Each row below holds a small network's activations on one input, seen along a few directions.
Each table varies a few parts of the input and shows all the possible inputs, shuffled.
A made-up example of a description, with smaller parts first: ring(5) and (point or (values(2) and line(4)) or line(9)).
Shared parts are said once, and a part with two or three values counts as separate values.

Other details of the inputs shift rows strongly along two fixed directions, in all tables alike. That doesn't count.

A family of inputs:
row 1: [-10   9  31 -48   6  -7 -19   6   6   0   6]
row 2: [-31 -40   0  59  14   3 -16   5  50  11 -60]
row 3: [-85  -2  52 -33 -18 -63   4  -6 -11  26  34]
row 4: [-28 -84   8  44  12   4 -13   5  -2  41 -73]
row 5: [ 11 -31 -37  60  -1  -1 -10  -3  61  17 -53]
row 6: [ 61  -3 -52  33  16  61  -4  24  55 -19 -65]
row 7: [-57 -10  80 -33  21 -34  17  -1 -38  32  43]
row 8: [  6  38 -10 -54   9   8  10  26  -6 -26  27]
row 9: [ 73  55 -64 -33 -24  32  22  26  14 -31  32]
row 10: [53 35 -4  1  0  1 15  6 -4 -7 40]
row 11: [-95  -1  51 -33   7 -56  -2   5 -14   6  32]
row 12: [ 65  62 -16  -1   0  28  20  27 -10 -49  63]
row 13: [ 79  -7 -40  71  20  55 -12  11  44   3 -30]
row 14: [-68  11  58 -72   2 -27   3 -70 -37  15   2]
row 15: [ 16  21   1 -18 -21  -4  -5  26 -40 -43  33]
row 16: [ 60  31 -38 -14 -32  10 -16  25 -25 -50  50]
row 17: [-42  -5  33 -33  -3 -31  -7  18 -56  -7  24]
row 18: [ 21  11   0 -23 -28 -26  -5  10 -36 -17  30]
row 19: [ 74  -6 -52  73   8  52  15  11  36  21 -33]
row 20: [ 52  45 -50 -52 -10  28  27  30   4 -41  48]
row 21: [-74 -68  44  44  20 -27 -39 -15  46  48 -65]
row 22: [-25 -70  14  45  -3  -5 -17  -1  -5  53 -76]
row 23: [-30  24  46 -22   5 -13  15 -69 -47  11  34]
row 24: [ 24  44  -2 -10  16  11  19  22 -22 -20  55]
row 25: [ 11  20 -49  -3 -18   0  21  20  19 -32  49]
row 26: [-51 -12  36 -24 -18 -28  -6 -65 -65   7  -1]
row 27: [-44 -40 -16  56   4   4  -7 -73  32  28 -70]
row 28: [ 34 -27 -22  21  15  23 -10   1  51  25 -76]
Description of these inputs: values(4) and (point or ring(6)).
- The inputs of row 22 and row 9 match in every part but the values(4) part. If row 4 is changed in the same way as row 22 into row 9, which row does it become? => row 20
- Change only the values(4) part in row 28. List by row number the other rows that result. => row 5, row 10, row 18
- A walk changes only the ring(6) part. It starts at row 7 and steps to row 19. List the rest of the walk in order. => row 10, row 13, row 12, row 24
- Which other rows agree with row 3 in the values(4) part? List them by row number. => row 2, row 5, row 11, row 21, row 25, row 27

A family of inputs:
row 29: [ 36  34 -50   7 -20  11  10 -17 -12 -30  41]
row 30: [ 39 -43 -39  85  24  43  -5  31  75  25 -88]
row 31: [-49 -22  42   4  -2 -18  -9 -38 -24  16  -4]
row 32: [-50 -13  45  -4   7 -13  -4 -42 -12  18  -7]
row 33: [-33 -19  73 -22  27 -13   1 -15 -32  43 -14]
row 34: [ 26  21 -23 -22   5  12  11  38  10 -28  31]
row 35: [-10   2  -4 -18 -24 -12   4 -22 -16  -3  11]
row 36: [-47 -15  35 -15  -7 -25 -10 -29 -28  19 -20]
row 37: [ 36  33 -12 -14  -2   3  -1  36  18 -23  30]
row 38: [  7  30 -14 -24 -12   5   7 -19 -12 -16  11]
row 39: [-16  12  11 -16   7  -6   8  34   2  -3  17]
row 40: [ 32  24 -17 -24   1  14  -4  36  16 -23  33]
row 41: [-32  -1  14 -15  -2 -21   7 -35  -4  14   5]
row 42: [ 33  16 -20 -16  -8   8  -9  40   4 -26  35]
row 43: [-28   5  26 -15   5 -14  -1 -34 -17  -1  -7]
row 44: [ 19 -61 -13  78  23  22 -28  26  57  35 -92]
row 45: [ 31 -41 -59  89  20  50  -6 -33  55  27 -86]
row 46: [  8   4  -7 -19  -1  -4   4  38  -6 -21  30]
row 47: [-50 -22  28  -7  -5 -35  -2 -35 -17  24  -4]
row 48: [-47 -16  40  -6   1 -28 -10 -34 -30   9 -16]
row 49: [ 81  34 -36   0  -8  36  15  14 -26 -25  32]
row 50: [ 21  22 -27  -3 -10   5   9  47  -4 -25  32]
row 51: [ 44  31 -29   1 -17   3  12  48   7 -31  42]
row 52: [-50 -15  34 -24  -3 -22   1 -35  -7  25 -14]
- What do these inputs look like to the network? => values(2) and (point or ring(5) or ring(6))
- The inputs of row 31 and row 32 match in every part but the values(2) part. If row 50 is changed in the same way as row 31 into row 32, which row does it become? => row 39
- A walk changes only the ring(5) part. It starts at row 40 and steps to row 37. List the rest of the walk in order. => row 30, row 39, row 34
- Change only the values(2) part in row 47. List by row number the other rows that result. => row 41

A family of inputs:
row 53: [ 65  -3 -67  38 -20  43  10 -19  -3 -12 -31]
row 54: [-85 -59 103 -19  25 -45 -35  22 -25  45 -30]
row 55: [ -35  -63   14   49   44   21   -3  -33   26   61 -100]
row 56: [ 13  56  26 -53  -5 -21   5  17 -13 -22  67]
row 57: [  6  48  24 -50  -4 -12  17  18 -13 -18  79]
row 58: [-90 -60  97 -21  18 -47 -17  29 -26  52 -34]
row 59: [  4  51  13 -66  -9  -5   4 -15 -34 -35  56]
row 60: [ 27   1 -83  35 -16  15  -1  17  77 -23 -16]
row 61: [  6  34  26 -33  -8 -17  11  47 -31 -26  82]
row 62: [-37  52 -22 -51 -34 -35  13 -20   1 -46  67]
row 63: [ 57   9 -61  21  -2  52  14  -5  25 -14 -37]
row 64: [ 83 -18 -81  71  16  58   6  56  39  -8 -39]
row 65: [ 26  -9 -81  50 -21  10  -8  47  58 -32 -10]
row 66: [ 12  39   8 -50 -27 -15   0 -30 -62 -34  63]
row 67: [  6  45  14 -70 -14 -14  15  27 -20 -19  60]
row 68: [ -26  -54   30   57   38   15  -19  -39   35   52 -105]
row 69: [-81 -42  95   1  11 -49 -20 -59 -44  53 -33]
row 70: [ 62   3 -58  28  16  44  14  26  40   0 -19]
row 71: [  5  43  12 -29 -25 -13  17 -31 -57 -22  77]
row 72: [ 69   1 -48  20   9  45  -9  22  42 -13 -26]
row 73: [  0  55  17 -47  -7  -4  23 -17 -29 -26  71]
row 74: [ 68   0 -39  52   6  32  -9  48  28 -16 -20]
row 75: [-90 -52  80  -7  17 -43  -3 -53 -51  62 -29]
row 76: [-63 -77 -17  75  -7 -16 -23 -55  37  41 -92]
- The inputs of row 63 and row 53 match in every part but one. If row 73 is changed in the same way as row 63 into row 53, which row does it become? => row 71
- What do these inputs look like to the network? => line(4) and (point or ring(5))
- Which other rows agree with row 64 in the line(4) part? List them by row number. => row 54, row 58, row 61, row 65, row 74
- Change only the line(4) part in row 68. List by row number the other rows that result. => row 56, row 69, row 74
- Which other rows agree with row 67 in the line(4) part? List them by row number. => row 56, row 57, row 60, row 70, row 72
